A small network was shown many inputs. Here are its activations along a few directions, one row for each input.
In each table, some parts of the input vary, and every possible input appears once, in random order.
Descriptions start from the smaller parts, as in this example, which fits no table here: one of 8 places around a ring, together with either a single point or one of 11 places around a ring or (one of 2 separate values, together with one of 6 places along a line).
Shared parts are said once, and a part with two or three values counts as separate values.

A family of inputs:
row 1: [493,37,69,280,295,-485,115,314,-28,-37,-95,-9,-112,-373,-550,-207,-253,86]
row 2: [-347,-128,-127,-111,-241,229,-280,-180,-212,-96,64,40,429,52,459,164,273,189]
row 3: [-321,-204,-126,30,-82,86,-432,141,173,-67,-155,-35,214,138,-254,-132,154,283]
row 4: [111,237,133,-108,-764,396,-26,32,-195,-49,-2,97,-194,445,-165,-267,56,-469]
row 5: [-308,-134,28,-200,153,-231,-79,-215,-138,-105,319,-68,432,-191,454,307,-53,-218]
row 6: [-92,36,87,-152,271,-85,325,-164,-126,102,156,-15,31,-200,611,340,-29,-136]
row 7: [192,233,291,-233,-338,-77,128,-4,-107,-76,228,8,-206,205,-147,-121,-252,-898]
row 8: [144,4,-59,77,506,-140,330,-133,392,156,21,-61,-344,-62,-99,90,-222,40]
row 9: [448,63,-68,371,-123,-22,-92,344,-106,-31,-343,52,-129,-135,-562,-311,78,513]
row 10: [-288,-225,28,-63,328,-372,-226,98,242,-82,102,-106,215,-111,-261,-8,-172,-130]
row 11: [-138,49,-61,-61,-114,376,124,-135,-208,109,-85,88,21,44,611,187,308,275]
row 12: [106,33,-195,171,108,326,114,-97,313,174,-209,9,-357,187,-100,-41,114,464]
What is each input in this table made of?
> one of 2 separate values, together with either a single point or one of 5 places around a ring
Changing only the choice among 2 separate values turns row 6 into row 11. The same change can be made to row 7. Which row results?
> row 4
Change only the place on the ring of 5 in row 6. List by row number the other rows that result.
> row 1, row 5, row 8, row 10

A family of inputs:
row 13: [26,-97,-229,118,-166,153,-308,-138,-28,-128,-51,60,225,44,-45,-55,178,379]
row 14: [49,-69,-101,139,493,-140,285,-75,76,142,-29,14,-45,-279,231,154,-46,323]
row 15: [302,172,152,-97,94,-146,268,-117,-15,10,158,-18,-230,-54,61,85,-209,-421]
row 16: [26,59,-140,6,-64,223,219,-397,44,50,173,-7,-65,113,263,194,-25,28]
row 17: [183,46,-85,216,212,68,173,31,44,140,-190,-32,-207,-147,32,90,90,518]
row 18: [-173,-119,-57,100,218,31,-109,206,237,92,-244,-86,-75,-25,-181,-9,99,429]
row 19: [73,16,-70,-65,333,-91,195,-340,101,44,189,-74,-27,-111,375,318,-96,-35]
row 20: [-338,-99,-98,-94,-54,174,-70,-235,233,12,131,-65,60,240,54,80,-4,-58]
row 21: [134,-59,79,101,114,-368,-25,249,-142,-98,-15,44,141,-263,-303,-157,-143,-62]
row 22: [58,52,125,77,-22,-38,-33,432,124,74,-292,-53,-260,50,-484,-247,-5,40]
row 23: [418,218,111,185,-22,8,252,262,-65,118,-222,-2,-385,-70,-268,-161,-14,140]
row 24: [-189,-110,-173,0,-9,277,-205,-70,244,34,-151,31,-38,231,-50,-68,180,298]
row 25: [259,65,-41,113,-399,93,-244,102,-150,-149,-94,94,36,133,-334,-289,57,-3]
row 26: [-88,-64,131,-2,265,-245,80,322,144,52,-116,16,-123,-87,-303,-171,-132,-152]
row 27: [151,26,126,-95,-47,-324,-133,-22,-123,-181,222,-41,139,-105,-151,-6,-199,-416]
row 28: [-105,59,97,-105,-299,112,-7,1,120,3,87,-16,-134,304,-243,-146,-123,-451]
row 29: [108,68,42,1,-447,-6,-117,-70,-171,-160,193,4,117,124,-237,-142,-140,-359]
row 30: [-310,-223,-67,22,503,-178,-1,103,269,98,-68,-35,86,-153,18,52,-36,242]
row 31: [-664,-41,208,-410,-208,274,-70,57,-235,65,11,38,244,166,730,196,298,-278]
row 32: [-292,-133,-27,-170,345,-140,-96,-170,291,5,161,-123,96,20,165,207,-76,-113]
row 33: [405,216,-12,98,-250,263,151,11,-58,58,-122,126,-351,191,-129,-203,58,9]
row 34: [-73,-131,-88,-68,191,-261,-199,-239,6,-144,269,-98,349,-168,163,219,-75,-28]
row 35: [44,49,10,-3,-248,215,-136,173,130,17,-193,68,-227,312,-342,-298,72,-92]
row 36: [-304,103,139,-315,-242,309,225,-101,-411,96,34,93,109,30,948,312,268,-198]
row 37: [275,92,111,107,261,-198,368,147,-43,93,-62,62,-247,-212,-87,-82,-143,-61]
row 38: [278,63,77,188,-175,-163,-138,360,-155,-85,-195,-23,8,-124,-478,-234,-20,130]
row 39: [262,218,68,-13,-303,170,286,-158,-64,38,145,39,-252,179,-32,-44,-146,-355]
row 40: [-123,-92,-158,15,-208,53,-175,-303,-50,-147,238,-41,312,51,58,89,-7,27]
row 41: [47,-110,-111,213,59,-96,-209,136,-35,-61,-146,-53,194,-207,-179,9,97,512]
row 42: [168,56,-208,109,-17,317,79,-236,52,77,-96,91,-169,108,160,40,167,388]
row 43: [-455,-30,133,-304,-355,164,-182,-6,-528,-90,127,56,484,-29,728,207,296,-197]
row 44: [-67,22,182,-194,100,-204,-25,50,170,-26,114,-64,-114,76,-153,-13,-187,-509]
row 45: [-87,-220,-125,128,346,-303,-101,33,-10,-47,35,-4,350,-336,15,71,-34,325]
What is each input in this table made of?
> one of 3 separate values, together with either a single point or (one of 2 separate values, together with one of 5 places around a ring)
Changing only the choice among 3 separate values turns row 36 into row 43. The same change can be made to row 23. Which row results?
> row 38
Change only the choice among 3 separate values in row 19. List by row number the other rows that result.
> row 32, row 34
Which other rows agree with row 26 in the choice among 3 separate values? List them by row number.
> row 18, row 20, row 22, row 24, row 28, row 30, row 31, row 32, row 35, row 44
Start at row 21 and move only the place on the ring of 5, one step at a time. The first step leads to row 27. Which rows follow, in order?
> row 29, row 25, row 38

A family of inputs:
row 46: [-42,-74,-226,209,-54,311,-108,45,-52,68,-288,70,67,-10,111,-20,330,741]
row 47: [151,136,231,-128,194,-268,383,4,-20,63,175,-22,-210,-117,74,76,-287,-553]
row 48: [330,-72,-50,295,179,-384,-179,276,163,-104,-126,-62,-22,-196,-778,-271,-202,212]
row 49: [-904,-304,17,-490,-2,-69,-358,-351,-242,-174,447,-68,858,-70,969,507,155,-329]
row 50: [349,163,166,-2,-255,-182,42,73,-75,-119,141,16,-150,74,-456,-242,-271,-556]
row 51: [12,-50,-66,176,-223,127,-285,288,99,-35,-276,17,-49,150,-547,-326,113,297]
row 52: [71,200,151,-142,-660,317,-93,88,-127,-56,-28,77,-184,426,-202,-270,46,-489]
row 53: [-47,82,-15,-126,104,160,301,-330,45,120,165,-11,-135,65,476,266,-14,-122]
row 54: [9,188,13,-113,-498,499,86,-156,-282,44,-31,103,-84,256,442,62,264,-39]
row 55: [139,-96,25,154,657,-472,137,200,211,69,-76,-81,-90,-381,-247,23,-199,203]
row 56: [-68,-172,-247,166,559,-39,74,-137,280,124,-104,-39,0,-199,157,196,66,636]
What is each input in this table made of?
> either a single point or (one of 2 separate values, together with one of 5 places around a ring)
Change only the choice among 2 separate values in row 48. List by row number the other rows that result.
> row 50
